Here are a small network's activations along a few directions, averaged over the inputs that share one value of a field.
Related values have similar rows: they may be neighbours, one step apart, or belong to one group.
In the rows, zero is written as 500.
Strong random noise was added to every row along 7 fixed directions; ignore it. To show where, here is one row again and again, with new noise each time:
[492 493 530 444 425 462 572 605 429 588 517 611 470 606 608 596 431 539
 580]
[608 734 549 516 552 443 648 608 394 467 504 676 401 653 598 451 350 495
 536]
[560 535 513 617 494 512 400 475 346 421 553 583 387 328 179 371 742 522
 393]
[534 497 599 317 465 514 512 578 519 599 458 563 382 378 680 611 421 708
 563]
[460 359 537 483 441 438 400 564 570 689 488 457 669 443 557 665 551 321
 625]
[584 699 494 422 534 539 596 303 508 441 373 526 510 401 526 450 419 624
 431]
[441 320 541 471 508 522 593 474 625 484 320 443 523 591 688 534 402 458
 398]
[432 391 430 369 274 682 681 388 424 452 355 565 425 653 652 461 383 710
 428]
[528 517 534 488 492 511 576 531 512 502 413 542 496 578 629 487 406 443
 501]


Field LEMU:
belep: [463 526 402 363 527 599 621 390 633 431 313 518 511 522 760 513 283 685
 469]
nol: [544 733 478 494 422 462 286 479 491 663 707 430 650 398 298 561 551 384
 746]
suk: [475 604 413 528 632 467 534 421 531 351 431 488 466 437 430 450 516 587
 406]
bapu: [527 816 452 641 759 389 537 487 428 291 606 567 440 420 270 401 565 499
 446]
vak: [468 426 416 557 501 452 735 599 359 455 541 691 430 975 645 503 339 611
 435]
gize: [498 245 480 546 423 589 340 553 414 495 584 419 483 490 416 377 688 455
 501]
pib: [559 543 520 553 577 527 457 355 622 446 396 269 643 299 458 472 535 268
 452]
nafe: [507 445 580 498 575 517 373 499 606 503 463 516 362 321 453 474 503 654
 409]
kori: [511 512 435 588 513 453 506 435 380 535 608 536 617 566 345 465 609 513
 504]
savuk: [596 578 462 432 511 547 416 330 477 558 602 385 617 366 435 471 602 582
 621]
vugi: [351 466 395 310 424 492 563 564 533 555 601 473 572 539 607 691 436 630
 673]
fiz: [438 523 602 512 633 376 499 575 513 445 614 511 304 570 412 566 452 719
 386]
nit: [484 419 505 332 408 582 437 498 643 663 426 446 545 421 724 560 370 480
 610]
muzi: [426 387 465 485 310 505 519 544 410 588 624 411 596 593 445 635 584 368
 626]
puga: [534 529 592 488 608 378 462 509 543 551 502 519 485 351 470 607 554 544
 476]
lago: [495 592 551 428 484 519 533 526 599 529 477 523 456 567 676 506 298 582
 513]
puv: [430 413 501 511 305 392 543 700 308 632 705 626 448 647 465 687 587 527
 622]
LEMU is arranged as a star with 4 arms.
Which values are neighbours of muzi? Give them in the order they are listed.
Answer: pib
Which values are neighbours of nol? Give them in the order they are listed.
Answer: fiz
Which values are neighbours of nafe? Give them in the order they are listed.
Answer: nit, lago
Which values are neighbours of gize? Give them in the order they are listed.
Answer: kori, savuk
Which values are neighbours of bapu? Give them in the order they are listed.
Answer: suk, vugi

Field LEF:
gidib: [397 392 482 442 669 273 535 473 603 546 448 491 594 392 479 703 614 660
 385]
fogev: [517 700 420 393 646 351 630 193 656 462 469 385 766 385 441 735 433 524
 518]
mik: [477 195 530 435 194 750 407 510 554 618 327 442 533 504 663 464 529 515
 464]
bik: [327 505 299 437 354 375 657 187 456 671 468 420 981 616 530 810 489 347
 632]
fepi: [411 645 371 390 557 468 566 223 471 466 641 539 589 476 343 593 440 926
 459]
kevak: [461 708 442 390 412 535 540 181 553 510 382 492 668 218 438 607 516 592
 432]
vubom: [491 382 495 648 576 381 202 399 725 701 374 371 792 259 341 625 684 190
 555]
donub: [428 522 517 576 460 515 529 590 571 509 555 348 668 744 564 511 430 233
 589]
pim: [725 716 567 441 573 565 439 614 390 518 459 659 393 480 662 361 365 516
 638]
pekar: [523 438 568 531 791 462 394 624 710 406 410 411 398 329 511 476 518 413
 388]
nusi: [361 565 375 652 726 411 530 292 484 184 515 448 413 477 112 415 650 706
 201]
dun: [557 230 680 502 521 538 323 536 623 513 389 319 437 310 576 506 679 328
 449]
virun: [583 619 589 607 808 302 455 430 581 519 616 360 663 396 234 568 599 216
 442]
muge: [408 683 378 570 312 533 556 602 257 437 672 547 501 692 369 468 502 478
 702]
dabu: [315 271 545 460 655 441 441 296 813 493 242 366 636 197 550 636 505 516
 243]
pes: [367 310 435 300 290 537 435 308 518 570 555 390 494 551 521 565 545 768
 522]
lar: [658 539 492 361 556 574 522 312 780 635 397 284 691 353 866 563 285 504
 548]
bugik: [478 143 484 620 367 756 584 341 470 379 302 385 524 622 551 203 541 455
 275]
toko: [444 443 440 554 404 425 588 266 561 578 389 406 750 532 343 580 474 279
 428]
ruget: [585 699 561 566 988 149 503 384 657 483 594 501 528 360 371 609 510 603
 413]
Each value of LEF is a pair of two hidden parts, and every pair occurs once (4 first parts, 5 second parts).
pim and dun share the first part; pim and fepi share the second. Which value has the first part of fepi and the second part of dun?
Answer: donub
dabu and kevak share the first part; dabu and gidib share the second. Which value has the first part of gidib and the second part of kevak?
Answer: bik
pes and muge share the first part; pes and lar share the second. Which value has the first part of lar and the second part of muge?
Answer: fogev

Field ZED:
gute: [382 230 326 638 428 483 614 343 515 471 377 473 692 758 463 474 534 306
 349]
mur: [398 491 491 370 618 380 522 426 549 462 630 404 462 534 490 617 480 801
 529]
gaf: [623 641 592 542 517 402 577 539 392 566 593 581 515 633 519 610 438 424
 561]
zeto: [352 168 394 582 159 675 504 350 281 486 578 473 528 714 258 399 731 611
 390]
fip: [371 567 439 346 565 279 643 439 342 525 640 585 469 522 369 880 564 943
 480]
ruvo: [646 627 600 727 727 364 454 491 439 423 455 631 434 413 214 291 663 351
 276]
ner: [726 592 546 612 424 591 242 585 401 589 563 580 464 288 310 309 633 374
 589]
veza: [450 652 465 360 283 559 559 574 509 606 506 494 599 550 678 621 361 457
 713]
zalos: [606 744 415 561 328 543 666 523 208 470 581 729 507 689 429 403 497 473
 614]
seva: [552 550 478 626 580 447 564 399 571 438 437 331 643 568 510 392 487 212
 422]
vikas: [537 586 496 568 726 422 498 479 589 361 416 494 494 421 462 472 530 534
 436]
nof: [420 413 476 462 593 510 553 546 496 414 581 547 374 604 491 517 462 768
 423]
vub: [566 414 591 378 607 620 423 410 687 419 452 316 340 240 564 365 521 697
 364]
lis: [576 533 536 271 263 568 455 489 394 726 454 589 495 375 648 623 434 565
 677]
vod: [465 338 609 689 745 307 486 723 509 468 629 565 358 628 528 515 561 493
 362]
zufi: [395 481 458 608 615 491 585 348 552 237 489 439 344 575 284 350 471 580
 270]
nir: [266 476 287 428 375 469 608 212 445 487 491 527 633 659 414 676 464 798
 378]
rivo: [358 388 390 371 379 527 583 434 594 626 526 327 797 696 675 724 367 320
 691]
fole: [390 500 372 520 470 484 477 269 463 460 429 557 558 324 234 569 629 653
 391]
fefi: [375 384 467 467 291 674 587 571 519 506 352 527 539 543 679 465 398 341
 549]
Each value of ZED is a pair of two hidden parts, and every pair occurs once (4 first parts, 5 second parts).
seva and vod share the first part; seva and veza share the second. Which value has the first part of veza and the second part of vod?
Answer: nir
gute and zalos share the first part; gute and fole share the second. Which value has the first part of fole and the second part of zalos?
Answer: fefi
mur and nof share the first part; mur and zeto share the second. Which value has the first part of zeto and the second part of nof?
Answer: ner

Field DOKIG:
lof: [308 286 447 606 468 566 486 613 548 302 543 362 405 770 454 346 542 418
 434]
kifer: [279 628 370 494 482 382 624 454 473 519 504 635 635 609 469 728 413 435
 564]
riki: [621 523 572 347 519 581 576 577 438 383 539 453 282 400 575 459 499 834
 456]
bupa: [301 279 314 567 422 711 535 224 592 336 430 236 692 667 390 346 526 337
 453]
rofa: [558 412 574 509 600 678 475 551 627 341 434 308 390 377 623 288 479 494
 431]
bolu: [573 420 411 574 433 485 543 527 494 636 498 538 775 793 672 536 459 129
 654]
rotup: [574 416 557 323 435 620 699 377 562 550 334 393 460 549 764 537 306 566
 429]
kepan: [594 722 725 496 555 366 667 839 397 543 624 722 268 857 643 521 223 470
 595]
mose: [474 526 512 482 664 445 547 310 640 368 307 441 619 294 534 495 504 414
 356]
sokor: [625 463 651 586 406 621 487 671 468 430 459 516 336 627 644 323 460 292
 442]
gugu: [511 604 529 484 227 588 464 477 482 632 520 504 544 581 521 550 375 465
 585]
vilil: [524 600 414 400 368 520 520 292 601 654 371 380 743 295 627 555 488 540
 611]
rol: [533 531 619 471 557 538 470 919 454 430 547 728  80 333 519 475 507 557
 558]
lopov: [502 338 498 478 497 528 414 435 571 482 324 347 571 242 494 507 658 355
 410]
kun: [380 267 430 505 536 403 365 502 658 677 499 530 665 595 598 652 448 545
 491]
luvip: [611 743 503 714 808 531 548 414 414 241 417 650 287 564 366 153 480 695
 194]
silaz: [489 334 312 432 190 690 540 414 417 580 389 575 628 777 718 370 377 453
 661]
DOKIG is arranged as a star with 4 arms.
Which values are neighbours of silaz? Give them in the order they are listed.
Answer: bolu, luvip
Which values are neighbours of rol? Give them in the order they are listed.
Answer: kifer, mose
Which values are neighbours of kepan? Give them in the order they are listed.
Answer: sokor, gugu
Which values are neighbours of rofa? Give them in the order they are listed.
Answer: riki, bupa
